Each row below holds a small network's activations on one input, seen along a few directions.
In each table, some parts of the input vary, and every possible input appears once, in random order.
Descriptions start from the smaller parts, as in this example, which fits no table here: one of 2 separate values, together with either a single point or one of 11 places along a line or (one of 4 places along a line, together with one of 8 places around a ring).
Shared parts are said once, and a part with two or three values counts as separate values.
(in the rows, 128 means zero)

Other details of the inputs vary at random and push rows far along three fixed directions, the same in every table; ignore that.

Rows:
r1: [100 133 150 106 174 138 154 106 124 131 113 129 130 131]
r2: [180 124 110 157 106  99 107 167 103 148 153  99 120 149]
r3: [108  55 139 157  86 127 172 145 149  97 131  87 110 125]
r4: [ 81 124 144 110 163 147 172 124 129 133 124 144 130 125]
r5: [136 152 138  90 139 145  89 110 124 153 158 147 166 135]
r6: [180 147 110 147 120 112  82 148 138 144 151 126 111 123]
r7: [185 153 100 131 109  83  57 149 117 158 136 137 115 141]
r8: [ 98 139 149 113 164 134 164 118 112 148 110 153 134 113]
r9: [ 96  98 133  91 114 163 107  98 102 101 168 149 146 147]
r10: [140 153 135  64 125 145  84 138 118 152 148 147 153 126]
r11: [ 78 138 137 118 134 144 145  93 128 115  98 133 136 118]
r12: [ 83 121 147 114 159 141 172 117 114 132 116 150 128 120]
r13: [177 138 118 143 119  69 108 182 101 139 150 137 115 134]
r14: [114 147 167 114 161 153 148 120 145 144 101 144 175 111]
r15: [169 167 120 145 132  86 102 136 151 174 106 119 130 121]
r16: [ 98 155 140 123 159 152 143 104 144 132  99 133 143  97]
r17: [137 150 114  91 129 149  97 136  81 139 156 139 150 150]
r18: [ 79 137 137 118 134 143 145  92 125 114  96 134 136 118]
r19: [184 146 111 158 116  92  65 155 117 148 134 131 105 124]
r20: [137 137 121  86 152 131  81 135  94 132 160 152 114 158]
r21: [111  58 124 191  95 122 196 141 121  94 127  70 108 139]
r22: [ 98 129 138 121 139 160 151  93 127 109 107 136 135 101]
r23: [ 94 158 144  98 162 131 169 137 123 129 119 145 158 114]
r24: [138 150 116  83 136 147  87 133  83 122 161 140 137 158]
r25: [128 158 129  90 162 132 108 145 111 160 150 166 130 138]
r26: [ 87 114 100  79 118 161 110 118 127  96 149 154 132 153]
r27: [180 162 123 145 139  97 127 132 157 173  93 120 137 106]
r28: [184 174 145 164 142 102 150 116 158 176  87 110 134  89]
r29: [141  66  83 141  73 125 101 157 129  82 177 128  84 168]
r30: [136  73  80 131  78 112  84 150 113  88 165 136  90 166]
r31: [169 153 110 146 113  95  55 160 123 149 151 132 106 142]
r32: [117  92 133 167 108 139 184 111 156  96 119 103 107 116]
r33: [113  51 148 184  93 114 171 105 129  98 128  89 117 127]
r34: [ 95 100 133  91 116 164 110 100 111 103 171 145 148 148]
r35: [186 121 121 121  92 100  73 170 120 151 159 122 117 136]
r36: [173 171 142 172 153 105 142 122 166 174  90 105 135  82]
r37: [113  53 153 194 106 125 184 144 155  91 116  98 120 128]
r38: [157 177 131 156 137  92 109 132 156 173 105 113 128 118]
r39: [152 160 114  94 127 148 102 126 136 139 144 152 135 134]
r40: [114  73 116 157 101 125 170 118 137  90 106 113 107 123]
r41: [ 98 106 100  80 110 167 114 118 119  88 152 158 125 150]
r42: [ 97 128 137 115 141 157 171 109  99 124 113 118 158 123]
r43: [199 141 107 146 104 103  95 151 140 148 145 126 108 135]
r44: [133 171 107  81 133 134  70 127 128 149 143 157 142 145]
r45: [110  77 133 181 107 132 176 112 141  88 111 101 100 106]
r46: [181 175 146 163 146 106 153 116 163 176  86 110 136  87]
r47: [112  38 138 163  76 118 170 137 126  86 123  89 102 120]
r48: [107 131 138 116 130 162 162  90 129 112 108 138 134 108]
r49: [ 83 118 109  89 122 176  93 123 115  86 167 158 121 144]
r50: [110 148 157  85 142 152 146 119 146 150 111 125 167 104]
r51: [ 99  79 133 165 113 101 195 160 131  86 132 105 108 131]
r52: [132  65  86 147  66 106  84 150 108  82 166 128  78 170]
r53: [128 152 117  83 141 152  97 135 102 125 164 133 141 159]
r54: [142 154 103  84 129 145  88 132 133 136 145 159 137 141]
r55: [116 148 131 106 145 144 154 101 142 138  89 140 151 106]
r56: [163 145 137 162 138  68 154 167 123 150 114 118 129 110]
r57: [147  46 127 176  77 114 115 170 119  87 162 120 100 156]
r58: [166 143 156 170 141  96 142 119 165 178 114  93 155 106]
r59: [146 153 101  86 129 123  74 128 114 142 130 160 139 134]
r60: [ 76 125 114  90 115 160 100 110 111  93 150 154 122 152]
r61: [ 88 125 122 106 138 145 155 101 146 116 100 134 145 121]
r62: [180 135 147 147 116  89 123 150 142 172 108 100 134 101]
r63: [170 138 140 176 140  92 157 140 132 152 103  77 127 121]
r64: [144 157 117 100 129 153 104 120 137 132 151 149 134 130]
r65: [154 157 114  94 122 144  98 123 126 137 142 155 131 134]
r66: [100  68 143 174 139 113 190 127 145  99 119  85  92 138]
r67: [159 150 138 158 141  71 155 167 128 151 114 118 132 110]
r68: [ 89 152 145 127 145 141 134 102 128 128  96 136 139 111]
r69: [188 121 140 167 115  96  97 166 130 151 133 126 129 132]
r70: [166 137 139 176 141  94 160 140 137 152 105  76 127 122]
r71: [ 85 157 142 122 150 147 139 108 147 132 106 129 142 113]
r72: [ 73 139 140 125 140 151 144 105 139 115 109 130 135 117]
r73: [142 161  98  79 131 132  68 135 128 145 147 160 140 146]
r74: [124  74 112 150  95  97 144 178 104  81 166 126  94 151]
r75: [ 95  62 138 174 121 110 190 141 121 105 126 116  88 130]
r76: [ 80 132 128 113 136 148 154 102 152 120 107 128 141 126]
r77: [110 149 126 103 148 131 139 101 139 141  88 140 154 111]
r78: [ 76 139 135 120 135 149 149 100 146 116 111 126 136 124]
r79: [170 135 156 179 134  88 142 115 153 174 109  94 148 106]
r80: [170 172 141 169 155 109 144 126 173 173  95 104 137  85]
r81: [109 105 110  90 102 170 123 109 107  84 149 157 118 143]
r82: [ 90 105 125  80 147 156 112 122  99  95 165 149 109 165]
r83: [109 153 144 104 157 150 154 105 106 129 108 119 155 125]
r84: [130  62  96 166  75 118  86 156 103  71 169 127  71 151]
r85: [ 89 157 146 127 149 142 138 102 135 131  95 133 141 109]
r86: [189 146 111 151 115 105  79 148 129 146 147 127 107 122]
r87: [ 96 129 136 115 142 159 172 112 106 124 116 115 158 126]
r88: [ 99 152 140 125 156 148 141 103 138 130  95 134 142  98]
r89: [110 148 164 111 163 156 149 123 152 145 106 141 176 111]
r90: [104 112 111  89 108 179 114 110 115  83 167 157 118 146]
r91: [176 128 115 151 118 100 104 160 112 135 156  98 112 156]
r92: [117 159 138 109 148 159 164 101 161 139 103 133 152 109]
r93: [136 135 122  87 150 130  81 134  91 132 159 153 113 158]
r94: [114 142 167 119 156 151 147 114 131 139  93 147 172 109]
r95: [188 167 138 159 137  99 147 123 159 177  85 111 133  96]
r96: [176 129 112 156 112 102 114 165 114 151 151  96 124 147]
r97: [176 159 105 137 108  90  52 152 120 154 148 134 108 145]
r98: [ 83 117 109  87 122 176  90 122 110  84 165 161 120 144]
r99: [ 98  79 115 159  98 117 154 119 139  92 116 110 104 137]
r100: [ 95 138 146 111 166 137 165 123 122 148 117 149 133 117]
r101: [102  63 144 179 136 110 192 126 142  96 116  83  89 138]
r102: [123 162 120 100 131 135  66 125 100 130 138 160 128 135]
Description of these inputs: one of 6 places along a line, together with either one of 3 separate values or one of 5 places along a line or one of 9 places around a ring.
The inputs of r74 and r56 match in every part but the place on the line of 6. If r10 is changed in the same way as r74 into r56, which row does it become?
> r62
The inputs of r40 and r55 match in every part but the place on the line of 6. If r83 is changed in the same way as r40 into r55, which row does it become?
> r24
The inputs of r38 and r11 match in every part but the place on the line of 6. If r37 is changed in the same way as r38 into r11, which row does it become?
> r69
Change only the place on the line of 6 in r12. List by row number the other rows that result.
> r4, r8, r25, r75, r100
A walk changes only the place on the line of 6. It starts at r58 and steps to r5. List the rest of the walk in order.
> r34, r79, r9, r33
Change only the choice among 3 separate values in r33. List by row number the other rows that result.
> r47, r94
Change only the place on the line of 5 in r75. List by row number the other rows that result.
> r1, r63, r67, r87

Rows:
r103: [ 57 132 143  38 158 205 153 106  74  99 160 157 173 152]
r104: [169 146 134 113 134 113 105 159 117 159 144 139 148 128]
r105: [123 116 167 155 140 129 194 119 162 143  98  95 156  98]
r106: [ 65 185 151 100 209 133 189  96 129 149  69 134 154 107]
r107: [148 138 151 161 135 117 149 110 149 163 102  95 151 106]
r108: [ 91  48 139 152  87 157 163 114 127  74 140  93 126 142]
r109: [ 43 120 133  71 167 175 166 109  93  88 130 153 131 141]
r110: [109  92 102 141  91 135  88 121 111  86 157 130  87 156]
r111: [160 122 115 146 132  92 108 166  93 137 159 122 102 157]
r112: [152 160 125  81 137 141  65 145 115 150 162 170 148 138]
r113: [ 52  59 120 167  99 135 157 101 128  57 116 111  88 135]
r114: [169 187 145 134 163  92 138 143 141 190  97 129 144 101]
r115: [155 102 119 178 108  77 131 168 132 128 124 114  87 131]
r116: [179 106 126 130 106 104 110 170 113 138 167 120 126 147]
r117: [171 114 116 153  95 105  81 144 122 133 153 115 108 139]
r118: [185 140 132 169 116 107 146 118 174 160  95  91 137  97]
r119: [180 191 126 140 138 115 114 106 174 181  80 126 150  92]
r120: [119 116 167 161 144 126 194 118 162 139  89 101 151  96]
r121: [106 181 109  54 156 140  78 136 108 137 142 190 132 138]
r122: [134 139 113 119 128 120  87 144 125 129 146 153 112 136]
r123: [ 72 138 132 152 139 150 198  68 182 113  47 114 129  81]
r124: [153 137 106  63 102 174  69 119 119 123 171 151 149 144]
r125: [156  73  88 205  58  95 118 140 155  87 132  96  64 137]
r126: [147 168 122  84 139 138  63 140 114 152 155 171 142 139]
r127: [142  79 127 163 108 103 148 165  96 107 160  99 108 156]
r128: [148 137 123 114 137 119 108 156  87 137 157 132 125 150]
r129: [ 87 114 136  92 136 157 152 116 110 102 140 150 134 135]
r130: [151 192 134 148 170  88 112 134 160 185  86 136 132  97]
r131: [ 99 106 113 109 102 171 138  93 142  85 133 134 129 129]
r132: [119 104 127 147 110 128 118 116 123 109 131 118 116 134]
The inputs of r123 and r119 match in every part but one. If r106 is changed in the same way as r123 into r119, which row does it become?
> r111
What do these inputs look like to the network?
> one of 5 places along a line, together with one of 6 places along a line
Change only the place on the line of 5 in r125. List by row number the other rows that result.
> r109, r110, r115, r122
A walk changes only the place on the line of 6. It starts at r108 and steps to r107. List the rest of the walk in order.
> r117, r132, r110, r113
A walk changes only the place on the line of 6. It starts at r116 and steps to r104. List the rest of the walk in order.
> r129, r114, r115, r121
